[[119 137 145 108 112 152 158]
 [127 129 126 134 131 122 124]] 122

[[138 105 122 128 109 129]
 [122 142 155 121 128 140]
 [120 151 109 135 155 115]] 128

[[113 122 127 119 119 119 129]
 [125 124 145 146 103 106 146]] 106

[[152 139 119 137]
 [154 140 118 138]] 118

[[137 120 154 146]
 [126 137 107 116]
 [127 122 136 132]] 107

[[131 132 143 138 130]
 [135 136 151 143 132]
 [138 140 124 127 134]] 143

[[139 128 126 103]
 [118 135 132 158]
 [121 144 126 149]] 132

[[141 124 121 137]
 [155 153 138 125]
 [128 143 144 129]] 138

[[131 131 130 103 114]
 [123 123 120 133 128]
 [121 120 118 122 124]] 133

[[130 128 131 113 138 128 129]
 [127 115 128 127 129 111 129]
 [115 128 156 141 128 123 140]] 111
---
[129, 138, 134, 114, 151, 125, 119] 119
[137, 140, 124, 150] 150
[124, 156, 120, 112, 144, 148] 148
[129, 132, 155, 141] 141
[136, 121, 142, 110, 157, 105, 140] 140
[129, 142, 126, 99] 99
[133, 125, 157, 130] 130
[106, 116, 130, 112, 126] 126
[131, 143, 133, 103, 123] 123
[109, 152, 150, 120, 143] 143
---
[[113 133 127 118 114]
 [128 122 126 147 102]
 [127 144 146 127 136]] ⇒ 147

[[125 130 152 140 137 119 150]
 [133 123 127 124 134 144 126]] ⇒ 144

[[142 114 116 132 115]
 [131 123 116 149 134]
 [144 146 116 133 123]] ⇒ 149

[[116 136 101 119 116 117]
 [136 111 115 129 136 120]
 [115 139 133 126 115 140]] ⇒ 136

[[116 101 131 131 120 124]
 [126 128 127 130 128 123]
 [126 128 129 127 126 125]] ⇒ 128

[[130 129 119 105 136]
 [110 140 119 137 140]
 [130 128 136 149 115]] ⇒ 137

[[106 127 118 127 114 103]
 [108 109 118 127 114 107]
 [106 122 118 127 114 103]] ⇒ 114

[[123 156 135 126 138 119 108]
 [148 104 139 124 136 115 128]
 [125 103 143 147 135 143 123]] ⇒ 115

[[104 150 145 147]
 [134 142 141 107]] ⇒ 141

[[125 118 114 146 111]
 [133 142 147 153 115]
 [125 121 118  99 150]] ⇒ 153
---
[[140 138 143 137 134 146 115 131 153 131 142 143 153 150 143]
 [118 114 114 120 125 100 117 123 138 130 138 113 155 110 104]
 [109 128 122 119 134 103 142 128 142 136 130 105 155 152 149]
 [116 150 129 133 127 103 141 152 138 115 125 107 102 139 143]
 [121 137 123 124 140 139 138 134 152 125 122 106 150 155 150]
 [119 135 141 140 143 151 133 140 151 127 125 106 153 152 149]] -> 141

[[135 134 136 149 148 125 137 137 134 118 139 133 146 108 146]
 [124 139 147 147 137 131 124 144 143 124 146 128 147 149 149]
 [114 138 106 106 105 138 115 144 128 123 150 115 123 109 108]
 [121 126 108 108 106 138 121 121 132 132 149 132 133 111 107]
 [134 130 119 150 146 127 131 113 146 135 142 127 149 107 107]
 [121 127 137 149 138 137 119 117 147 135 147 142 150 107 145]
 [123 131 147 149 148 134 124 143 149 130 146 131 149 107 149]
 [128 118 109 109 108 128 128 112 107 130 109 128 108 108 108]] -> 109

[[124 141 122 125 111 136 130 135 146 142 131 123 117 131]
 [131 125 110 127 133 148 124 123 146 125 128 124 148 135]
 [125 127 121 154 123 128 128 128 130 143 111 142 127 133]
 [138 103 142 156 139 138 142 143 131 124 111 110 120 135]
 [136 135 116 151 125 115 134 126 121 139 125 148 131 134]] -> 116

[[136 147 107 107 133 127 139]
 [125 107 108 134 128 134 115]
 [124 110 148 149 127 139 133]
 [136 148 148 122 123 118 136]
 [145 108 107 107 141 123 149]
 [125 146 106 107 119 121 136]
 [143 146 106 107 130 112 143]
 [111 149 149 149 117 146 112]
 [119 147 147 106 119 124 111]
 [122 149 149 123 123 128 138]] -> 149

[[127 124 127 116 116 123 144 132 104 122]
 [133 131 112 123 115 113 129 127 112 135]
 [124 118 124 125 121 130 132 128 113 120]
 [134 126 141 118 138 140 149 123 126 126]
 [125 119 120 138 127 144 121 120 131 125]
 [134 132 130 118 129 132 141 130 129 124]
 [136 128 132 115 132 129 140 130 127 126]
 [128 134 139 120 133 140 140 125 130 118]
 [129 131 140 115 130 132 140 134 123 114]
 [125 125 121 125 121 123 145 129 111 130]] -> 121

[[125 125 146 119 124 125 136 133 129 123 138 117 137 111 142 119]
 [123 130 131 128 126 136 125 125 129 126 127 132 128 132 134 119]
 [125 124 127 129 123 127 140 133 129 124 132 128 141 126 123 112]
 [132 132 116 127 132 123 133 130 128 126 123 127 129 124 123 137]
 [126 127 125 131 124 131 130 130 126 138 123 144 125 152 128 114]] -> 125

[[126 121 137 112 133 133 139 123 130]
 [120 126 120 108 144 131 122 111 132]
 [123 119 130 141 141 129 133 143 128]
 [143 125 121 126 150 127 137 134 128]
 [136 125 133 124 123 127 117 123 129]] -> 133

[[125 133 133 131 131 125 108 127 118 138 119 124]
 [135 136 129 112 136 123 152 129 122 132 113 121]
 [121 124 120 106 125 129 118 137 132 111 107 119]
 [136 117 124 127 136 119 113 132 123 112 131 130]
 [124 141 128 146 128 123 157 137 125 123 146 134]] -> 128

[[104 146 149 113 108 108 147 149 148 110 107 144]
 [110 151 147 106 109 107 147 140 145 105 111 145]
 [112 143 148 104 104 117 146 147 146 114 106 147]
 [147 114 111 144 145 146 114 112 114 145 148 112]
 [110 151 145 114 111 102 145 143 149 104 113 151]
 [146 113 108 146 145 146 107 112 118 151 150 110]] -> 108
